A small network was shown many inputs. Here are its activations along a few directions, one row for each input.
In each table, some parts of the input vary, and every possible input appears once, in random order.
Descriptions start from the smaller parts, as in this example, which fits no table here: one of 2 separate values, together with either a single point or one of 9 places around a ring or (one of 4 places along a line, together with one of 8 places around a ring).
Shared parts are said once, and a part with two or three values counts as separate values.

Other details of the inputs vary at random and push rows far along three fixed directions, the same in every table; ignore that.

Rows:
row 1: [-16 -42   6   9 -40  41  31   4 -45 -16  37]
row 2: [ -4 -19  50 -19 -41 -42   5 -48 -16 -62 -71]
row 3: [ 25  -8  12  39  -7  -1  -9   8 -18  -6  17]
row 4: [ 22  53  11  10  21  31  26   6 -20  66  70]
row 5: [ -7 -25   9 -33 -37 -10  -5 -41 -39 -45 -19]
row 6: [ 25  25 -39  10  50  22 -43   5  39  -2 -15]
row 7: [ 28  48  -6 -22   5   8 -17 -33  37   8 -29]
row 8: [-47 -10 -11  10 -12 -69   5 -44 -29 -52 -65]
row 9: [ 45  40  34 -44 -19  19  13 -63 -13   6   9]
row 10: [ 27  61 -14  10  22 -34 -15 -39  36 -22   8]
row 11: [-16 -24  13 -18 -11   5 -15  14   0 -25 -41]
row 12: [32 90 12 43 21 -4 23 -3 24 71 23]
row 13: [ 72  66   1 -20   6 -26   6  31 -42  60  26]
row 14: [  6  29 -28  -8  50   6 -23  30  61   7   6]
row 15: [  1 -30  18   5 -11  30 -16  17 -37  26  48]
row 16: [  5 -41  37  32 -44   3   2   7 -64  16  55]
row 17: [ -6  22 -49   6  38  -2 -37  36  49  -9  15]
row 18: [ 18   3 -56 -19  10 -55 -15  56 -19  17 -50]
row 19: [ 18   1  32  23 -20  40  37 -12 -25  -7  52]
row 20: [ -6 -36 -16 -21  11  10   0  62  32  25  32]
row 21: [ -5 -42  -8  -3 -27 -93   1  49 -58 -28 -68]
row 22: [-12 -34  26   7 -30 -13  31 -53 -19 -72 -25]
row 23: [-28 -34 -36 -24  16 -20 -28 -13  30 -12 -62]
row 24: [  0 -24 -40  35  51  27 -38  53  38  54   6]
row 25: [-36 -12 -75   0  28 -36 -56 -33  30 -27 -73]
row 26: [ 22  33  42 -17 -38  34  55   1 -39  88  69]
row 27: [  0  35 -74  41  36  37  -9  14  45   9   7]
row 28: [-23  24 -14   6  18   3   7  30  16  43 -20]
row 29: [ 38  60  17  11  14 -22  -6 -70  21  10 -10]
row 30: [  2 -26  -1  30  14  12 -28  62  28   8 -15]
row 31: [  5 -18  55 -23 -46  -5  20  16 -16   3  42]
row 32: [ 12  -6  11  -2   5 -27   5  -8  10 -32  18]
row 33: [ -4  66 -52   2  26  -7   7 -31  11  26  -1]
row 34: [-11 -11  24 -69 -44 -25   8 -26   3 -34 -23]
row 35: [-14 -24  -4  54  26  -7  16  54  -8  32  30]
row 36: [ 16  64  26  -4  -5  -6  27 -30  -4  45  12]
row 37: [-10 -10 -23  11   1  37   9  28  37  11 -14]
row 38: [-29 -40  21 -42 -54 -22  -4 -32 -25 -11 -48]
row 39: [-12   8  -6 -33  30 -29 -33 -39  31 -68 -95]
row 40: [  5   9  -1 -45   6 -11   1 -22  31 -15  -5]
row 41: [-24 -40  17  29 -23  20  12  42  12 -15  -6]
row 42: [-13  -3  51 -21 -27 -17  46 -23 -49  16  14]
row 43: [-32 -64 -25  17 -12  10 -35  36 -29   7   3]
row 44: [ 14  30 -30  27  42  21 -43  23  19   3   9]
row 45: [ -2  26 -39  19  38 -23 -36  23  49 -19   9]
row 46: [-12  14  30 -28  -8   4  40 -15 -37  25  10]
row 47: [-29   6 -12   8   1   2  11  13 -28  18  21]
row 48: [-47 -86  13   8 -46   6 -12  29 -67 -10  18]
row 49: [ 17  13 -34 -12  32   9 -29 -19  28 -10 -19]
row 50: [ 29  51  24 -23   7 -20 -13 -84   6 -57 -35]
row 51: [ 43  94  10 -10  14 -40  -3 -64  60  -7 -15]
row 52: [-14 -27   3  13  -4  18 -24  50   3  39   9]
row 53: [ -5 -21  33   4 -46  56  37   1 -60 -11  65]
row 54: [-28 -40  -8  -6  16  -2 -29  18   3   3 -27]
row 55: [  0 -46 -13  46  28  -1 -34  50  16 -30 -17]
row 56: [-15 -24 -32   7  25   7 -40  12  16   4 -14]
row 57: [-29 -24 -36  47  41   0  -3  73  14  25  15]
row 58: [-17  -7 -12 -21 -11 -13 -27 -20  20  -2 -55]
row 59: [  6 -31  17  11 -11  62  35  33 -12  19  39]
row 60: [  4  24 -39   2  22  21  10 -34  30 -18 -13]
row 61: [-35 -84  44   3 -35   3  29   8 -27 -52 -16]
row 62: [ 14 -31  48   5 -10  17   7  10 -27   1  17]
row 63: [ 12  14  34 -14 -40  45  35 -19 -11   8  12]
row 64: [18 -2 27 -5 -2  4  8  9 -9 -3 62]
row 65: [ -9   9 -11 -35   1 -20 -30 -34  32 -48 -96]
row 66: [ 18  36 -20  62  33  23   0  27  65  14  -8]
row 67: [-17 -43  32   9 -44 -41 -14 -25 -14 -23 -45]
row 68: [ 42  25  56 -15 -15  -1  38 -26 -12  15  63]
row 69: [ -3   5  13 -28 -22   4  50 -27 -47  37  42]
row 70: [ 46  43 -34 -46  -9 -55   9  -1 -33  29 -30]
row 71: [-16 -14  -8  13   7 -20 -35   5  30   2 -44]
row 72: [ 11  -6  31 -11  -1  -7   5  13   7  -2  34]
row 73: [ 23  65 -11 -35  -1 -12  -3 -59  16 -15  20]
row 74: [ 21  -4 -28  15  13 -56  -9  79 -25  16 -28]
row 75: [-66 -65 -19  18  -5 -33   1  37 -33 -23 -27]
row 76: [-15  21 -50  54  38  -9 -18 -19  45 -53 -43]
row 77: [ 12 -19  -7  43  41  -3 -25  41  37  -6 -26]
row 78: [  6   8  27  15  -1  -4  27 -50  15 -44 -29]
row 79: [-19 -44   0 -30 -44  -8  10  17 -33 -14  38]
row 80: [ 52  39  23 -12   9  42   3 -17   2  29  31]
row 81: [-24 -48  -2  18  -3 -12 -31  24 -15 -48 -21]
row 82: [  7   7   5 -40 -25  -2   6   0  20   9  17]
row 83: [ 17  52  -5   2  33 -23 -25 -63  37   3 -39]
row 84: [-18 -44 -47  19  27  14 -37  42  20  26   7]
row 85: [-19   3   1 -11 -14   3  24  15  -7  43  -8]
row 86: [-15 -30 -14  43   6   1 -33  31 -15  15  26]
row 87: [ 26  69  37   5   6 -18  47 -56 -12  32  11]
row 88: [-26 -80  36   4 -32  -7  -3   7 -50 -11  15]
row 89: [-16 -26   0  14  11  39  18  27  11  -7   5]
row 90: [-20 -30  14  -7 -10  15  33  32 -29  45  28]
row 91: [  7   8 -37  13  63  18 -32  62  51  19  41]
row 92: [-23 -37  -7 -45 -13 -15  -7  -2  -1 -43 -10]
row 93: [-24 -25  -2 -17 -18  10  26 -49 -10 -61 -36]
row 94: [ 18  64 -20  23  17  28  22  -1 -14  66  60]
row 95: [ 16  88   0 -42  16 -16 -12 -43  58  -9 -23]
row 96: [ 18  58  -4 -18   8   8  42 -36  -1  55  21]
row 97: [ -6 -19 -16  -4  -8   6 -26  -4 -17 -28 -21]
row 98: [  6 -12 -35  -8  26  14 -13  52  39  23  50]
row 99: [  4 -22 -17  25   7  59  21  44  24  32  32]
row 100: [-43 -38  16 -36 -30 -12  36 -24 -56 -14 -12]
row 101: [ 28  35  51  -9 -24 -29   7 -96 -34 -23   1]
row 102: [ 28  26  26  15  -3  67  36  -2 -18  21  82]
row 103: [ 16  51  31  -8 -35   6  36 -90 -29 -43  15]
row 104: [  5 -28   7  12  15  35 -27  47 -14  -1  23]
row 105: [-34 -40  12  -2 -31  22   8  24  11 -34 -34]
Description of these inputs: one of 5 places along a line, together with either a single point or (one of 4 places along a line, together with one of 5 separate values).
Changing only the place on the line of 5 turns row 17 into row 45. The same change can be made to row 91. Which row results?
> row 64
Changing only the place on the line of 5 turns row 95 into row 82. The same change can be made to row 102. Which row results?
> row 60
Start at row 76 and move only the place on the line of 5, one step at a time. The first step leads to row 103. Which rows follow, in order?
> row 53, row 1, row 27
Start at row 47 and move only the place on the line of 4, one step at a time. The first step leads to row 4. Which rows follow, in order?
> row 46, row 28
Change only the choice among 5 separate values in row 78. List by row number the other rows that result.
> row 29, row 68, row 77, row 87

Rows:
row 106: [-65 -97  20 -16 -23 -20  30  19 -36 -28 -26]
row 107: [ 22   9 -31   0  33 -10 -22  23  33 -21   1]
row 108: [-22 -22 -31  35  25 -16 -16  28  62   0 -28]
row 109: [ 12  38 -33  33  55  52  13  60  49  64  26]
row 110: [-30 -37  30 -10 -23 -22 -19 -37 -32 -57 -48]
row 111: [ 56  83  -4 -26   9 -50 -10  -4 -12  82 -17]
row 112: [-28 -93   8 -19 -26  25  -5  72  -6 -17  -3]
row 113: [ 44  22  54   7 -52  13  47 -11 -40  14  70]
row 114: [  5 -33  -5  37  16   3 -18  24 -11 -18 -12]
row 115: [-25 -19  -4  -5  13 -26 -35 -58  18 -51 -84]
row 116: [  3 -42  73 -10 -70  45  27 -19 -73   2  23]
row 117: [ 33  52  11   6  -9  31  12 -11 -32  61  97]
row 118: [ -9  -7 -70  30  27  -5 -24  38  12  -4   1]
row 119: [ -4   5 -39 -11  52 -16 -38  -3  66 -20 -39]
row 120: [  5  46 -32   3  42 -28  12 -18  29 -24 -35]
row 121: [  6 -29   6   3   7  18 -18  62   3  17  59]
row 122: [-38  -3  52 -51 -38 -40  36 -66 -56 -55 -33]
row 123: [ 40 100  -3 -28 -15  31  18 -86  -5  30  23]
row 124: [ 23  71  24 -27 -24  -7  23 -88  22 -21 -36]
row 125: [-11  18 -14  31  16 -19 -17  14  43  -7 -14]
row 126: [-18 -62  -9  19 -17  40   4  61 -34  55  75]
What do these inputs look like to the network?
> either a single point or (one of 4 places along a line, together with one of 5 separate values)
Start at row 118 and move only the place on the line of 4, one step at a time. The first step leads to row 117. Which rows follow, in order?
> row 126, row 123
Change only the place on the line of 4 in row 121. List by row number the other rows that result.
> row 107, row 112, row 119

Rows:
row 127: [-32 -68  -5 -18 -24  17  14  65 -53  15  28]
row 128: [57 65 20  6  2 54 31 34 12 81 90]
row 129: [-35 -33 -51  33  24  17 -20  47  36  -7  -9]
row 130: [-40 -75  39  -3 -55 -19  17   0 -65 -46  10]
row 131: [-22 -39 -39  33  47  19 -18  55  57  -7 -19]
row 132: [ 25  -3  32 -39 -29 -25 -23 -44 -23 -40 -11]
row 133: [-24 -82  23   6 -27  32  20  50 -27  -1  54]
row 134: [  8  60 -45 -31  25 -64 -13 -66   9 -33 -72]
row 135: [-12 -28 -26  52  53   5 -25  68  41  -4 -17]
row 136: [-19 -64  45 -18 -59 -32  23  14 -49 -11  -7]
row 137: [ 38  53  35 -12 -11  43  29 -14 -19  77  75]
row 138: [ -7  22  30 -25 -44 -36  15 -94 -42 -58 -34]
row 139: [-27 -21 -32  17  30   6 -22  69  54  22 -20]
row 140: [  1  19  44 -43 -39 -48  21 -81 -45 -16 -33]
row 141: [-12 -25 -35  56  40  10 -30  60  32   4 -27]
row 142: [ 40 104 -37   3  52  30  -9 -13  41  72  34]
row 143: [  0  14  10 -32 -21 -48   9 -58 -36 -10 -32]
row 144: [ 24  68 -35   2  42 -43 -12 -11  62  -9 -51]
row 145: [ 49  58  23   7 -15  58  30 -30 -11  50  71]
row 146: [  8  78 -24   1  27 -32 -24 -90  32 -46 -86]
row 147: [-23 -34 -30  17  19  12 -14  16  35 -18 -41]
row 148: [ 37  46  25   9  -9  50  29 -20  -9  49  99]
row 149: [-25 -29 -11  20  27 -20 -18  20  16 -41 -28]
row 150: [-12 -88  41 -40 -57  15  -9  21 -47 -21  24]
What do these inputs look like to the network?
> one of 2 separate values, together with either a single point or one of 5 places along a line or one of 6 places around a ring
Changing only the choice among 2 separate values turns row 149 into row 133. The same change can be made to row 138. Which row results?
> row 129
Change only the choice among 2 separate values in row 145. List by row number the other rows that result.
> row 146

Rows:
row 151: [ 25  20  35  -7   8  17   6 -26 -45   7  44]
row 152: [ 14  -7   6 -20  -2  25  -5  31   2   7 -14]
row 153: [ 51  21 -11  19   8   3  -7   7  21  16  13]
row 154: [ -3   3 -34  58  48  82 -51  20  95  29  41]
row 155: [  1  11 -58 -21  26 -28 -51 -39  32 -33 -72]
row 156: [ 19 -12  60   1 -19  -7  32 -13 -24  -5  23]
row 157: [-10  11  27   9 -28  -5  39 -26 -20 -16 -24]
row 158: [ -3  -2  -1  23  -1 -27 -15  27  14  12 -18]
row 159: [ -7  36   9 -43 -11  -5  18 -17  -5 -25   2]
row 160: [ 42  67   1  27  48 -24 -19 -56  16 -13 -12]
row 161: [-55 -62 -28   1   0 -29 -45  41 -30 -34 -60]
row 162: [ 30   9 -42  24  33  35 -35  55  11  26  19]
row 163: [ 27 -11 -30  -9   9  16 -13  20  18  29  12]
row 164: [ -8  39 -52   2  45 -13 -33  -5  22 -35 -14]
row 165: [  1  28  -1  14  10  25 -14  58   4  57  23]
row 166: [-11 -13  10 -27 -36 -31  -2 -30 -25  12  -7]
row 167: [  3  60  -6 -10  11 -17 -17 -21  29  43 -15]
row 168: [ -8  11 -28 -11  22   3   2  39  33  -6  16]
row 169: [ 30 -18  17  -2 -29  -2   7  16  -2  -6   0]
row 170: [-23 -24 -20  16  -1 -40 -15   9  -7 -56 -14]
row 171: [ -5 -17  -3  10 -18   1 -23  29 -36  47  39]
row 172: [  0  19   8  22 -18 -11  23 -51 -36 -27 -17]
row 173: [  9  14  20   0 -25 -40  -2 -36 -19  -5 -16]
row 174: [-37 -18 -36   6   6  -6   0 -26 -12 -11 -34]
row 175: [  5  -3 -13  84  30  67 -42  40  79   1  47]
row 176: [ 24  37  13 -29  -8  11  26 -20 -18   5  53]
row 177: [ -1  14 -22  32  20 -11  16 -18  19 -12 -30]
row 178: [ 21   0  34 -16   8  16  15 -12 -29   7  31]
row 179: [-23  -3  20 -34 -23  -5  23  -8  -6   7  27]
row 180: [ 17 -13  48 -13  -5  21  29  -3 -17  42  51]
row 181: [-26  24 -46  -9  27 -47 -41  -9  60   0 -72]
row 182: [ 19  12  34  17 -32 -18  -4 -19 -56  13  25]
row 183: [  8  21 -15  12  60  13 -14  28  45  14  -7]
row 184: [-48 -84 -38  46   4  35  -5  89 -40   2   6]
row 185: [ 72  36  17  23  -8  20  -3  -8 -25  29  48]
row 186: [-38 -60 -22   2 -16   2  19   7 -15  -4 -11]
row 187: [ 29  60  43   1  10 -13  16 -47  11  -7 -10]
row 188: [-22 -55  17 -53 -45 -17   5 -11 -21 -31 -45]
row 189: [ 11  35  33 -26  14   0  15 -52  10  19  -2]
row 190: [-16 -77  14  21 -29  -7  23  71 -28 -10  58]
row 191: [ -16   26   23  -32  -15   25  -27 -111   36  -95  -48]
row 192: [-13   5 -23 -17   7 -14   4   4  30   8  16]
row 193: [-10 -35 -11  11  38   2  -9  23  15  22   8]
row 194: [ -8 -54  22 -45 -48   2  12  14 -30 -34 -25]
row 195: [  1  11  25   4 -24  54  45  19 -36  34  40]
row 196: [ 11  65   9 -32  -3 -17  -1 -48   7   8 -29]
row 197: [ 34  63  23  -8  40  29   8 -13  15  29  19]
row 198: [  7  -4  29  25 -33  16  49   2 -24  18  28]
row 199: [ 29 -20  24 -37 -38  17  18   3 -17  24  29]
row 200: [  3   6   9 -20 -24  -1  14 -23 -35   6  61]
row 201: [ -7 -28   1  13  22  -3 -19   1 -15  13  11]
row 202: [  1  40  16 -12 -14  22  42 -52  -7  29   9]
row 203: [-55 -76 -18 -31 -19 -35   4  12  -8 -41 -14]
row 204: [  2 -17  20   8 -27  53  49  37 -37  37  51]
row 205: [ 33  34  25 -19 -23 -11   7 -36   2 -18 -28]
row 206: [-50 -79 -34  16  -2  11   9  54 -20 -23 -28]
row 207: [ -8 -43  19  17   5 -29  -1   4  -6 -28 -16]
row 208: [  8   1 -31  47  36   2  -5  79  49  18  40]
row 209: [  9  62 -17  25  30 -29 -31   0  47  14 -37]
row 210: [-35 -42  41 -33 -47 -42  25 -10 -33 -69 -29]
row 211: [-21   2 -32  -3   4  -5  18 -25  26   2 -33]
row 212: [-20 -51 -42 -17  11 -14 -31  30  13 -38 -63]
row 213: [ -9  27 -36  -4  28 -25 -36  -1  22  -4 -47]
Changing only one part turns row 159 into row 210. The same change can be made to row 178. Which row results?
> row 207
Changing only one part turns row 184 into row 172. The same change can be made to row 196. Which row results?
> row 158
What do these inputs look like to the network?
> one of 3 separate values, together with either a single point or (one of 4 places along a line, together with one of 5 separate values)
Change only the choice among 3 separate values in row 187. List by row number the other rows that result.
> row 189, row 197
Change only the choice among 5 separate values in row 186. List by row number the other rows that result.
> row 163, row 166, row 193, row 203
Change only the choice among 3 separate values in row 194. List by row number the other rows that result.
> row 169, row 199
